These are the activations of a small neural network, seen along a few directions. Each row is one input.
Each table varies a few parts of the input and shows all the possible inputs, shuffled.
A made-up example of a description, with smaller parts first: line(6) and (point or ring(9) or (values(3) and ring(8))).
Shared parts are said once, and a part with two or three values counts as separate values.

Other details of the inputs vary at random and push rows far along three fixed directions, the same in every table; ignore that.

Rows:
R1: [ 26  32 -25  56  10 -22  18  47  26 -38 -16]
R2: [ 13 -14 -40 -59 -33  -7 -67 -84 -33 -70  15]
R3: [-34 -32  25 -31   7  38  10 -24   4  50   7]
R4: [-33  30  36 -32 -45 -25 -11  15  -9  37 -27]
R5: [ 18 -28  -6  26  52  30  23 -18   8  -4  21]
R6: [ 20  32 -25  49   3 -23  16  44  24 -34 -13]
R7: [ 13 -21 -39 -61 -35 -15 -72 -80 -37 -78  22]
R8: [-10  35  -7  17 -22 -15  -5  45   9  -7 -21]
R9: [ -4 -37   7   5  36  31  19 -14   1  17  24]
R10: [ 21 -17 -16 -65 -24 -29 -67 -85 -48 -53  18]
R11: [ 18 -37  21   6  46  10  26 -18  -6  28  21]
R12: [ -4  31  -8  16 -25 -17   1  46  13  -9 -21]
R13: [ -1 -29   2   2  25  22  20 -16  10  11  15]
R14: [ -1 -35  11   8  36  37  24  -8   3  24  20]
R15: [ 42 -36   1  31  64   3  28 -15  -5   2  23]
R16: [-39  27  13 -28 -50  -6 -11  21  12  24 -28]
R17: [-35 -43  29 -47  -3  40  -2 -29  -6  48   8]
R18: [ 28  33 -29  56   9 -18  17  46  22 -35 -17]
R19: [  49   11  -68    2  -10  -28  -49  -47  -21 -106   15]
R20: [ 24  28 -28  53   6 -23  18  53  19 -34  -8]
R21: [ 11 -18 -45 -58 -33 -14 -68 -84 -32 -72  15]
R22: [ -3 -33  13   4  36  37  18 -13   0  20  20]
R23: [-16 -29   8  -7  21  29  17 -18   7  28  14]
R24: [ 28  35 -23  56   9 -18  18  47  24 -37 -15]
R25: [-37  34  30 -33 -47 -24 -15  15 -13  43 -27]
R26: [ 33  38 -15  49  12 -42  10  44   2 -19 -13]
R27: [-33  31  32 -33 -54 -26 -19  17  -8  46 -30]
R28: [  3  30  -2  28 -11 -10  11  49  16  -9 -17]
R29: [ 29 -31  -6  27  47  24  24  -9   5 -17  26]
R30: [-18 -33  46 -26  12  16  15 -25  -9  64  11]
R31: [-14 -26  18  -9  20  36  12 -14  -2  27  17]
R32: [-38  27  15 -35 -56  -1 -19  22   0  24 -24]
R33: [ 20 -33 -12  32  58  24  28 -18  10  -8  26]
R34: [ 21 -26  -8  33  55  30  29 -14  10  -5  24]
R35: [ 34  33 -11  51  10 -43  19  40   4 -23 -14]
R36: [  1  43  10  15 -13 -34  -3  40  -1  12 -22]
R37: [ 34 -30  -8  47  65  26  42  -5  18 -14  25]
R38: [-19  35   8   7 -28  -4  12  41  20  17 -22]
R39: [-14  39  -8  13 -24 -14  -5  36  15  -4 -25]
R40: [ 30 -30 -10  38  56  24  35  -8  15 -11  21]
R41: [-28  33  25 -25 -46 -27 -19  15 -11  38 -24]
R42: [-37 -38  53 -57  -1  23   3 -40 -19  75   5]
R43: [ 25  28 -23  50   4 -22  12  51  18 -38 -13]
R44: [-36  26  18 -29 -50  -1 -12  27   4  25 -23]
R45: [-34 -37  57 -53  -4  21   0 -41 -16  72   9]
R46: [ -9 -29  37  -3  38  18  25 -17  -9  52  13]
R47: [ -6 -35   7  -4  21  27  15 -10   3  20  15]
R48: [ 16  14 -48 -35 -40 -24 -65 -52 -26 -78   3]
R49: [-33  37  31 -26 -46 -25 -21  16 -10  41 -25]
R50: [ 38 -12 -62 -15  -8 -23 -55 -58 -31 -97  25]
R51: [ -4 -30  13  -8  18  30  16 -13   1  18  18]
R52: [-29  32   6  -9 -40  -8  -5  35  16  19 -32]
R53: [-10  39  -6  12 -29 -12  -3  42   7  -3 -17]
R54: [ 24 -38 -11  33  55  25  27  -7   6  -7  25]
R55: [-40  26  18 -34 -54   1 -18  25   1  28 -27]
Description of these inputs: line(5) and (values(3) or (values(2) and line(4))).
Q: Changing only the line(5) part turns R47 into R7. The same change can be made to R32. Which row results?
A: R29
Q: Changing only the line(5) part turns R2 into R34. The same change can be made to R42. Which row results?
A: R46
Q: Which other rows agree with R51 in the line(5) part? List them by row number.
A: R11, R12, R13, R16, R20, R30, R35, R38, R40, R44
Q: Which other rows agree with R41 in the line(5) part? List them by row number.
A: R3, R14, R19, R23, R25, R26, R48, R50, R53, R54
Q: Which other rows does R36 become when the values(3) part takes its other values? List them by row number.
A: R46, R49
Q: Which other rows does R2 become when the line(4) part takes its other values? List them by row number.
A: R18, R21, R52
